These are the activations of a small neural network, seen along a few directions. Each row is one input.
Each table varies a few parts of the input and shows all the possible inputs, shuffled.
Descriptions start from the smaller parts, as in this example, which fits no table here: one of 2 separate values, together with either a single point or one of 9 places along a line or (one of 5 places around a ring, together with one of 6 places along a line).
Shared parts are said once, and a part with two or three values counts as separate values.

A family of inputs:
R1: [ -7 -15   1  59 -14   3   6  53  21   0  50]
R2: [-32   4  54  18 -25 -40   4  39 -11   6  48]
R3: [-26  -5 -35  35  13   4  -7  55  -4 -43 -38]
R4: [ -3 -12  -2 -28   0 -46 -54 -41 -34 -21 -40]
R5: [ 35 -20 -32   5  28   2 -48 -49  -3 -23 -50]
R6: [16 -3 33 45 -5 34  9 18 62 15 17]
R7: [  -8   51  -61 -106   24   38   83  -18  -30   15  -34]
R8: [ 13 -21  33   0 -31 -42 -41 -46 -15  19  43]
R9: [ -8   9  -4  21  25  35  -6  17  40 -27 -66]
R10: [-49  14  21  -8   1 -38 -11  42 -34 -38 -35]
R11: [ 14  31 -14 -71 -11  45  98 -18  -9  83  71]
R12: [ 54 -33   6  30  -5   6 -33 -53  17  15  34]
- What is each input in this table made of? => one of 2 separate values, together with either a single point or one of 5 places around a ring
- The inputs of R9 and R6 match in every part but the choice among 2 separate values. If R3 is changed in the same way as R9 into R6, which row does it become? => R1
- Change only the choice among 2 separate values in R10. List by row number the other rows that result. => R2

A family of inputs:
R13: [ 30  -9 -36 -24  13   8 -12 -49 -14   2 -16]
R14: [ 20  -6 -29 -32   8  -6 -13 -46 -26   2 -12]
R15: [ 29  -7  16  -7 -17   9  11 -36  13  44  53]
R16: [ 25  -8 -32 -28  10   1 -12 -48 -20   2 -14]
R17: [-39  27 -19 -23   8   7  39  48 -13 -14 -24]
R18: [ 34  -8  13  -3 -15  16  12 -38  19  44  52]
R19: [ -1   7  13  16 -11  22  44  32  19  29  52]
R20: [ 20  -4  22 -14 -22  -4  10 -33   1  43  56]
R21: [  7  19 -23 -41  22  26  19 -24   1  -1 -45]
R22: [-22  23 -32  -7  18  35  42  44  10 -13 -31]
R23: [  4 -46  30 103   1 -32 -98  19  32 -57 -32]
R24: [-31  25 -26 -15  13  21  41  47  -2 -13 -28]
R25: [-35  26 -22 -19  10  14  40  48  -8 -13 -26]
R26: [-17 -40  43  84 -10 -60 -99  25   5 -58 -24]
R27: [-26  24 -29 -11  15  28  42  45   4 -13 -30]
R28: [-15  11  22   4 -19   2  41  35   2  26  56]
R29: [-12 -42  40  89  -7 -53 -99  23  11 -58 -26]
R30: [ -2 -45  34  98  -2 -39 -99  21  25 -57 -30]
R31: [ 15  -3  25 -18 -24 -11   9 -31  -5  41  57]
R32: [ 25  -5  19 -11 -19   3  11 -34   7  44  55]
R33: [ -7 -43  37  94  -4 -46 -99  22  18 -57 -28]
R34: [ 11  -4 -23 -39   3 -19 -14 -43 -37   0  -8]
R35: [ 16  -5 -26 -35   6 -13 -13 -45 -31   1 -10]
R36: [ -2  21 -17 -48  17  13  17 -21 -11  -1 -41]
R37: [ -7  22 -14 -52  15   6  17 -20 -17  -2 -39]
R38: [  3  20 -20 -45  20  19  18 -22  -5  -1 -43]
R39: [ 3  6 10 20 -9 29 45 30 26 29 51]
R40: [-11  23 -11 -55  12  -2  16 -18 -23  -3 -37]
R41: [-10  10  19   8 -16   9  42  34   7  27  55]
R42: [ -6   9  16  12 -14  16  43  33  13  28  54]
- The inputs of R15 and R32 match in every part but one. If R30 is changed in the same way as R15 into R32, which row does it become? => R33
- What is each input in this table made of? => one of 5 places along a line, together with either a single point or one of 5 places around a ring
- Which other rows agree with R20 in the place on the line of 5? List them by row number. => R25, R29, R35, R37, R41
- Start at R28 and move only the place on the line of 5, one step at a time. The first step leads to R41. Which rows follow, in order? => R42, R19, R39
